These are the activations of a small neural network, seen along a few directions. Each row is one input.
Each table varies a few parts of the input and shows all the possible inputs, shuffled.
Descriptions start from the smaller parts, as in this example, which fits no table here: one of 8 places around a ring, together with either a single point or one of 9 places around a ring or (one of 3 separate values, together with one of 6 places along a line).
Shared parts are said once, and a part with two or three values counts as separate values.
(in the rows, 128 means zero)

Other details of the inputs vary at random and push rows far along three fixed directions, the same in every table; ignore that.

A family of inputs:
R1: [124 113 133 150 147 141 112 105  85  95 117 145]
R2: [158 191 114 116 107  82 161 132 191 105 116 106]
R3: [152 189 113 117 107  76 187 121 125 136 156 129]
R4: [128 127 121 117 115 128  83 131 153 122 121 107]
R5: [106 129 131 116 122 138 101 152 127 117 123 131]
R6: [116 127 106 109 125 123  94 151 144 114 122 114]
R7: [144  95 150 150 121 135 129 124 162 155 141 127]
R8: [115 133 124 127 142 126  83 118 121  91 102 130]
R9: [151 200 108  80 101  71 159 137 181 124 141  94]
R10: [147 183 114 106 126  70 199 101 127 129 138 133]
R11: [131 118 117 125 115 133  93 139 168 109 119 110]
R12: [134 110 144 105 143 130 114 121 150 153 118 118]
R13: [114 116 125 158 143 169 123 127  52  84 112 155]
R14: [ 99 117 113 109 127 150 101 155  95  97 122 131]
R15: [133 117 131 148 144 150 112 113  80 100 118 141]
R16: [139 165 101 154 100 119 204 116  67 107 155 145]
R17: [131 162 104 165 121 121 243 114   8 141 185 171]
R18: [139 117 132 124 113 133  92 124 166 126 122 102]
R19: [134  83 159 169 137 153 170  99 113 196 135 137]
R20: [130 107 131 115 124 126 105 126 146 159 136 109]
R21: [128 126 131 137 139 150  88 128  98  82 114 136]
R22: [129 202 107  84 111  70 179 129 175 109 110 117]
R23: [136  87 152 142 133 127 144 124 150 192 152 131]
R24: [126 125 146 127 121 143 104 135 174 118 102 111]
R25: [110 134 111 118 150 142  83 154 100  82 110 143]
R26: [101 143 119 100 139 149  91 160 103  75 103 138]
R27: [114 121 106 154 154 157 104 133  46  78 115 162]
R28: [139 181  98 119 118  87 190 141  89 100 155 149]
R29: [131  84 152 141 149 120 152 103 155 193 133 132]
R30: [106 116 140 115 138 129 112 126 155 139 103 125]
R31: [125 121 133 112 144 134  91 125 136 134 109 122]
R32: [122 116 125 102 146 132  98 145 150 116 104 123]
R33: [101 130 118 102 126 147  96 160 117  96 122 124]
R34: [123 120 124 114 144 128 100 139 154 130 105 121]
R35: [118 108 142 129 138 145 133 126 128 159 115 129]
R36: [140  90 152 137 130 134 140 111 139 199 160 118]
R37: [105 131 102 117 137 144  79 159 100  83 127 134]
R38: [120 110 111 160 135 168 112 135  54  81 145 158]
R39: [148 195 102 139 107  91 180 118  77 101 157 148]
R40: [119 114 148 139 129 125 135 110 159 155 112 122]
R41: [125 109 137 111 147 135 109 143 148 133 119 126]
R42: [114 140 129 123 109 133  94 147 151 109 117 123]
R43: [110 130 123 130 115 149  99 144 128 111 126 123]
R44: [135 125 143 126 131 132  92 124 156 134 114 115]
R45: [126 125 139  96 127 122  87 144 155 123 125 117]
R46: [148 201 118 112  80  81 168 136 197 109 126 103]
R47: [153 167 103 158 128 110 200 110  74 100 138 151]
R48: [115 107 119 160 138 156 109 136  58  99 144 166]
R49: [127  79 149 148 122 141 171 113 123 211 158 126]
R50: [123 111 152 136 127 132 122 114 174 134 102 114]
R51: [137  75 152 138 136 136 159 122 141 199 162 123]
R52: [142 158 102 180 139 102 238  89  21 122 163 180]
R53: [125 137 114 120 117 130  88 147 165 110 124 111]
R54: [142  73 145 161 124 137 154 108 144 202 156 123]
R55: [117 114 122 145 147 142  98 125 104  77 105 146]
R56: [112 135 126  96 134 136 109 147 145 112  97 121]
R57: [146 176  99  93 103  73 174 142 173 131 140 102]
R58: [152  87 160 154 120 144 144 101 150 186 156 114]
R59: [ 98 140 118 114 141 152  87 156  97  85 104 141]
R60: [128  82 151 129 150 123 148 110 151 176 131 134]
R61: [142 117 148 129 115 130  97 125 169 130 127 115]
R62: [134  81 159 164 117 162 155 111 132 178 153 126]
R63: [122 111 123 162 154 161 117 111  28 103 128 163]
R64: [130  91 163 161 133 152 149 112 131 186 134 133]
R65: [154 212 100 103  91  74 152 129 177 111 136  96]
R66: [126 124 138  98 142 134  88 138 144 119 114 120]
R67: [151 203 114  93 114  74 155 128 174 125 123 106]
R68: [135  89 160 136 147 120 145  90 148 195 135 128]
R69: [131 106 134 106 126 125 109 130 149 153 136 108]
R70: [142  84 155 163 141 144 144 111 137 185 140 134]
R71: [ 97 129 122 106 128 148  88 164  97  81 119 142]
R72: [113 143 111 115 105 131  96 146 154 105 112 109]
Description of these inputs: one of 3 separate values, together with one of 4 places along a line, together with one of 6 places along a line.
Q: The inputs of R41 and R2 match in every part but the place on the line of 4. If R71 is changed in the same way as R41 into R2, which row does it become?
A: R46
Q: The inputs of R13 and R19 match in every part but the place on the line of 4. If R38 is changed in the same way as R13 into R19, which row does it become?
A: R53
Q: Change only the place on the line of 6 in R37. List by row number the other rows that result.
A: R6, R23, R25, R29, R34
Q: Change only the place on the line of 4 in R43. List by row number the other rows that result.
A: R17, R33, R62
Q: Change only the choice among 3 separate values in R15. List by row number the other rows that result.
A: R13, R47

A family of inputs:
R73: [112 127 122 129 145 134  87 126  84  95 109 152]
R74: [100  61 158 143 159 188 126 146  54 168 133 164]
R75: [124 106 133 120 123 145  62 153 185 121 118 105]
R76: [102 147 114 104 125 111 136 156 103  98 142 144]
R77: [131 117 140 104 133 110  71 131 210 134  99 107]
R78: [ 92  97  95 104 157 142  94 159  66 111 132 142]
R79: [125 134 117 165 126 152 162 117  34 123 163 157]
R80: [155 118 133 153 111 119 199 109 133 164 154 129]
R81: [129 127 135 107 137 136 129 158 135 132 128 133]
R82: [133 168 121 115  95  96 148 136 206 144 119  93]
R83: [137  90 155 143 146 147 105 114 133 151 126 123]
R84: [132 116 131 122 116 132 104 141 187 126 117 106]
R85: [142 142 114 149 142 118 160 114  69 108 148 158]
R86: [136 117 138 117 108 135 103 134 178 125 113  96]
R87: [142 186 122  76 112 103 137 160 178 116 117 107]
R88: [ 96 115 120 112 141 148  92 160  75  79 142 156]
R89: [128 145 140 113 127 105 115 124 211 141  93 100]
R90: [126  70 167 149 149 159 101 101 120 178 129 132]
R91: [127 108 136 125 119 149  88 138 159 119 115 105]
R92: [126 110 130 167 128 157 154 110  41 146 166 156]
R93: [139  77 155 163 128 161 141 115 114 176 155 125]
R94: [115 156 101 142 119 128 135 137  66  94 139 149]
R95: [122 139 122 155 144 130 153 114  68 119 130 158]
R96: [141 166 115 126 126  90 153 121 143 118 127 132]
R97: [123 127 146  79 124 117  99 171 226 153  99  95]
R98: [101 121 132 109 145 173  97 157  73 107 119 152]
R99: [121 110 127 125 124 156  55 149 119  97 125 119]
R100: [119 152 108 131 111 141 129 131  90  83 119 132]
R101: [137 163  99 124 114 113 125 145 122  91 142 128]
R102: [152 179 113 126 125  89 173 119 155 112 126 122]
R103: [150 179 110 123 125  90 157 124 148 107 129 125]
R104: [141  85 158 156 147 147 144  98 116 158 128 131]
R105: [159 159 127 135 124  95 176 105 116 140 145 127]
R106: [136 184 115 109 118  82 137 124 168 118 110 116]
R107: [ 83 100  99  87 152 145  67 163  94 114 113 124]
R108: [114 141  92  81 138 127  93 152  99  93 131 124]
R109: [130 122 125 126 143 136  81 127  85  90 117 140]
R110: [121 168 111 123 129 112 138 121 118  79  91 136]
R111: [161 129 136 141 132  97 175 100 129 162 151 138]
R112: [140 124 128 119 114 129  91 136 140 121 135 112]
R113: [140 124 120 114 129 106 210 102 109 214 173 125]
R114: [155 110 142 154 114 120 183 113 163 188 160 118]
R115: [124 156 106 140 139 120 157 116  79  72 112 158]
R116: [125  89 149 147 149 142 111 117 144 152 123 135]
R117: [121 131 127 129 140 124 118 123 152 106  99 130]
R118: [141 170 103 132 131 106 170 115  98  76 120 146]
R119: [124  69 161 153 153 152 113 111 156 169 118 132]
R120: [ 78 110 128 111 139 151  94 156  70  99 133 153]
R121: [126 118 118 166 125 139 179 118  75 130 148 156]
R122: [124 133 128 135 115 144 123 129 130 131 132 117]
R123: [105  68 122  94 156 153  62 155 133 141 128 119]
R124: [147 122 149 132 130 115 143  95 136 172 135 126]
R125: [144 105 165 127 116 114 192 109 146 208 179 124]
R126: [129  58 155 149 130 150 102 123 149 182 145 129]
R127: [148 155 122 144 103  94 196 110 118 165 160 135]
R128: [141  85 158 149 145 147 136 100 122 150 119 128]
R129: [126 136 102 122 123 133  82 150 101  76 132 138]
R130: [127 179 110 113  97  98 149 138 174 111 111 107]
R131: [135 160 110 134 108 105 156 137 147 126 141 123]
R132: [143 153 133 143 130 111 188  94 113 140 127 133]
R133: [119 119 148 110 137 138  60 128 189 130  94 101]
R134: [146  89 158 146 116 138 142 102 144 204 157 119]
R135: [135 125 138 108 110 131  72 147 208 132 117  84]
R136: [109 134 103 130 120 144 103 147 105  67 109 139]
R137: [ 96 126 116 127 126 155  64 156 117  86 109 128]
R138: [137 180 109 125  92  92 190 123 148 123 124 117]
R139: [125  83 136 182 136 160 170 115  66 160 161 160]
R140: [141 178 111 123 129 106 142 124 118  85 117 125]
R141: [120 120 144 123 139 141  87 121 159 126  99 113]
R142: [112  42 194 123 132 161 117 113 172 233 156 117]
R143: [118 109 129 126 122 136  82 146 164 129 124 118]
R144: [108 144 117 131 143 135 107 128 101  76  92 144]
R145: [149 182 126 114 114  87 176 103 170 127 107 108]
R146: [142 186 112 123  96  98 183 119 147 126 133 111]
R147: [138 171 107 124 133 106 146 124 126  76 112 135]
Q: Describe the family of inputs behind these rows.
A: one of 5 places around a ring, together with either one of 3 separate values or (one of 2 separate values, together with one of 6 places along a line)
Q: The inputs of R111 and R77 match in every part but the place on the ring of 5. If R75 is changed in the same way as R111 into R77, which row does it become?
A: R131
Q: The inputs of R108 and R113 match in every part but the place on the ring of 5. If R104 is changed in the same way as R108 into R113, which row does it become?
A: R132

A family of inputs:
R148: [121 138 109  53 114 106  89 136 207 183 111  73]
R149: [127 111  97  97 131  96 129 145 130 168 142  99]
R150: [130 141 142 123 143 116 117 109 143 120 104 123]
R151: [132 119 128  85 145 138  96 187 120  87 128 126]
R152: [156 160 133 150 117  97 206  85  83 139 157 139]
R153: [ 96 193  86  86 107  85 113 195  96  62 138 147]
R154: [122  94 136 153 172 145 107 117 104 123 113 156]
R155: [102 127 121 139 148 146 121 135 113 101 100 142]
R156: [134 158 121 143 145 103 173  99  94 108 130 148]
R157: [124 118 150 112 110 135 106 128 186 145  94 100]
R158: [ 93  64 144 157 147 181 102 122  92 122 120 147]
R159: [104  89 137 148 129 174 105 123  71 108 124 142]
R160: [113 137 114 136 110 164  97 144  63  80 119 138]
R161: [129  92 149 123 117 124 118 124 228 166 113  93]
R162: [138 160 112 105 117  92 132 150 220 125  88 102]
R163: [106 116 140 148 174 157  87 121  69  94  98 156]
R164: [122  89 152 150 119 180  83 138 124 156 127 117]
R165: [144 157 128 149 117 112 222  99  95 159 133 143]
R166: [116 118 146 138 142 144 140 122 146 150 100 125]
R167: [136 106 136 148 141 124 141 102 117 133 140 145]
R168: [139 154 137 115 122 111 115 114 138 110 106 118]
R169: [118 119 120 136 135 130 138 129 140 116 113 133]
R170: [118 110 154 119 127 135 118 120 199 159  95  98]
R171: [133 126 116 123 137 123  88 131 122  83 111 142]
R172: [101 140 108 130 138 141 120 133 104  78 104 142]
R173: [144 161 119 147 100 117 206 109  69 131 147 140]
R174: [115  71 165 147 132 162 128 109 135 168 121 121]
R175: [139 150 137  78 132 136 141 152 140 122 139 124]
R176: [117 125 122 134 135 148  78 128 105  84 128 133]
R177: [119 100 118 134 128 149 102 140 118  99 113 141]
R178: [122 181  82 123 103 119 107 163 135  63 127 117]
R179: [116  62 141 160 128 173 103 131 122 149 144 134]
R180: [118 143 128 116 102 138  93 143 166 109 112 101]
R181: [118 109 145 142 158 155  88 116  62 102 101 153]
R182: [ 91 200  89  78 107  78 109 190 120  61 135 134]
R183: [168 140 142 121 134  79 156 114 221 177 110 112]
R184: [144  94 143 145 131 123 135 103 139 151 146 132]
R185: [147 146 135 144 120 136 118 121 103 132 138 124]
R186: [ 98 134 146  84 110 120 102 155 179 167 137 123]
R187: [137  72 183 153 160 150 117  99 144 200 108 132]
R188: [127 195 111 103 116 102 136 144 169  99  79 113]
R189: [138 113 140 159 112 121 206  98 122 172 159 127]
R190: [122  71 134 133 121 155  84 141 148 125 117 126]
R191: [104 166  88 138 119 152  97 159  74  49 129 137]
R192: [138 148 137 126 119 130  92 129 169 130 127  99]
R193: [136 118 146 133 125 136 107 108 101 123 124 130]
R194: [ 86 204  91  82 110  93 123 176 104  68 141 150]
R195: [162 191 124 125 109  58 218  86 170 144 144 115]
R196: [137 120 142 107 145 141 167 143 105 138 162 138]
R197: [144 159 131  81 130 136 151 151 110 117 140 131]
R198: [138 161 114 138  99 110 182 123 138 129 150 119]
R199: [132 142 116 113 102 102 132 138 193 116 121 100]
R200: [158 133 140 101 134 107 192 149 143 153 165 120]
R201: [156  86 138 176 136 147 142 113  98 175 169 148]
R202: [108 194 117  55  92  90 105 169 193 130 121 116]
R203: [144  97 144 144 129 136  92 123 189 166 143 107]
R204: [156 165 105 141 137  91 183 108  90 107 133 160]
R205: [112 152  82  87 132 100 141 132 113 137 145 112]
R206: [143  98 124 163 139 140 143 107  57 121 154 167]
R207: [145  74 142 154 136 147 102 119 128 152 145 139]
R208: [150 146 112 149 121 109 162 112 102 119 160 143]
R209: [134  76 158 160 144 164  96 112 137 169 150 124]
R210: [105 131 124 129 116 167  58 158 131  91 111 110]
R211: [131 123 148 141 137 128 133 100 105 128 123 133]
R212: [134 126  95 115 131  86 195 119  99 187 171 116]
R213: [161 163 126 154 113 114 188  99  58 133 158 144]
R214: [132 154 130 131 148 103 141 112 156 126 108 127]
R215: [156 108 153 162 126 112 200  77 124 187 168 134]
R216: [142 103 136 130 105 127 117 141 193 159 130 105]
R217: [106  99 116  85 139 139  95 126 139 176 131 103]
R218: [138  95 166 135 126 144  94 107 171 170 129 103]
R219: [142 131 111 157 127 117 204 116  85 134 140 159]
R220: [117  98 128 147 163 145  98 115  91 100 118 159]
R221: [117  99 111 159 131 173  88 159  79 100 138 144]
R222: [105 135 108 117 143 135  85 155 157  78  82 126]
Q: The inputs of R170 and R169 match in every part but one. If R166 is changed in the same way as R170 into R169, which row does it become?
A: R222
Q: The inputs of R196 and R175 match in every part but one. If R176 is changed in the same way as R196 into R175, which row does it become?
A: R218
Q: Describe the family of inputs behind these rows.
A: one of 5 places along a line, together with either one of 3 separate values or (one of 2 separate values, together with one of 6 places along a line)
Q: Change only the choice among 3 separate values in R182. List by row number the other rows that result.
A: R200, R212
Q: Start at R191 and move only the place on the line of 6, one step at a time. The first step leads to R198. Which rows follow, in order?
A: R189, R158, R172, R155
